A small network was trained on made-up records. Each row is its average activation on records with the value named, seen along a few directions.
Related values have similar rows: they may be neighbours, one step apart, or belong to one group.
(in the rows, 500 means zero)
Random noise pushes rows far along 10 fixed directions. That doesn't count. These rows show it; they differ only by the noise:
[504 302 413 279 291 353 712 336 826 512 708 325 220 345 479 450 384 491
 605 440 901 591 594 374]
[639 320 718 430 695 238 692 590 444 400 512 347 511 540 419 570 605 252
 364 304 503 319 409 842]
[633 274 325 528 682 357 559 456 594 437 466 369 628 572 508 514 437 428
 563 509 464 728 357 827]
[542 170 468 618 484 484 406 544 530 581 413 467 489 705 497 415 491 578
 382 535 516 553 367 529]
[412 292 441 645 311 604 392 312 660 638 595 714 394 591 389 318 605 622
 400 740 521 549 346 386]
[390 465 372 551 566 351 472 319 416 468 570 534 364 669 528 561 539 448
 526 451 558 514 437 328]
[347 718 469 537 617 402 457 332 352 446 703 588 484 391 526 623 392 571
 599 498 484 493 419 371]
[647 648 617 537 568 420 515 580 458 491 651 372 664 281 677 570 550 652
 486 392 532 408 452 563]
[699 305 572 494 499 378 553 666 516 553 447 239 630 506 713 495 546 609
 438 307 606 514 544 600]
[419 432 396 343 595 196 520 353 477 472 694 411 340 528 553 550 305 411
 590 400 548 705 498 445]
[414 437 590 311 448 307 536 422 529 502 716 516 210 483 385 444 436 355
 423 454 545 497 510 408]
[456 427 455 514 390 625 520 563 513 541 388 419 578 408 560 494 316 745
 588 479 626 579 605 411]


Values of B:
b2: [528 522 456 532 617 310 400 434 541 460 730 425 423 479 515 579 353 504
 595 507 530 548 288 473]
b4: [372 289 826 500 365 625 543 489 481 736 381 678 643 456 495 466 429 680
 456 521 485 448 638 560]
b9: [757 471 522 399 451 451 477 663 614 475 502 309 343 583 539 430 726 330
 304 326 590 391 623 457]
b6: [506 733 436 354 502 521 576 456 590 401 491 617 568 441 386 414 655 175
 579 658 257 672 584 721]
b3: [708 415 198 540 612 615 370 669 601 427 251 382 444 828 499 461 478 303
 423 602 437 572 409 571]
b7: [440 717 462 493 492 625 563 588 439 372 354 596 442 506 359 561 647 335
 575 534 446 317 569 510]
b1: [385 693 524 418 392 693 541 335 603 539 562 721 409 350 360 465 481 400
 545 666 489 497 585 422]
b5: [707 556 524 534 325 616 502 517 804 666 642 385 812 221 756 388 477 773
 598 662 567 652 462 654]
b8: [376 444 509 583 626 490 642 366 413 454 419 589 614 495 421 655 532 510
 618 489 509 422 469 622]
The values of B form a ring.
Which values are neighbours of b7? Give them in the order they are listed. -> b2, b6
Which values are neighbours of b3? Give them in the order they are listed. -> b1, b5

Values of N:
n11: [339 605 475 331 564 471 829 346 484 414 464 500 559 351 423 592 334 409
 710 502 482 617 617 798]
n8: [692 486 440 547 494 531 388 660 699 479 514 195 457 331 603 616 147 662
 677 390 910 404 392 333]
n3: [601 688 474 342 362 558 641 580 576 408 531 320 485 389 604 507 584 375
 537 435 693 366 670 414]
n10: [397 884 489 490 593 527 466 455 348 341 574 626 674 396 394 516 553 453
 590 531 169 588 633 551]
n12: [635 598 342 520 508 441 531 401 548 491 563 490 471 695 624 469 802 376
 414 582 472 482 413 397]
n9: [326 337 636 394 531 293 735 208 409 550 578 595 196 796 422 526 736 173
 442 329 510 414 601 426]
n2: [564 502 307 549 544 268 279 680 311 442 470 205 349 799 788 583 581 519
 521 179 586 565 566 116]
n5: [352 294 359 495 395 552 439 346 523 478 428 604 253 600 343 439 348 487
 445 557 708 535 463 228]
n4: [486 609 590 420 513 600 739 367 609 471 503 673 526 336 349 542 734 366
 468 496 442 433 675 655]
n13: [591 525 418 437 428 450 313 736 466 540 514 443 425 509 620 380 526 622
 481 450 408 609 526 374]
n1: [295 619 553 291 564 408 513 515 359 400 468 611 207 457 238 519 262 277
 541 531 278 486 476 537]
n7: [370 890 402 530 727 609 397 514 330 328 338 715 652 542 415 632 522 221
 627 615 171 570 560 555]
n6: [534 814 673 309 458 730 506 637 406 442 471 735 487 300 223 318 632 310
 262 553 167 439 748 690]
The values of N form a star with 3 arms.
What is the length, in steps, of the shortest route from n6 to n1? -> 4
Which values are neighbours of n2? Give them in the order they are listed. -> n10, n13
Which values are neighbours of n12? Give them in the order they are listed. -> n11, n3
Which values are neighbours of n8? Give them in the order they are listed. -> n7
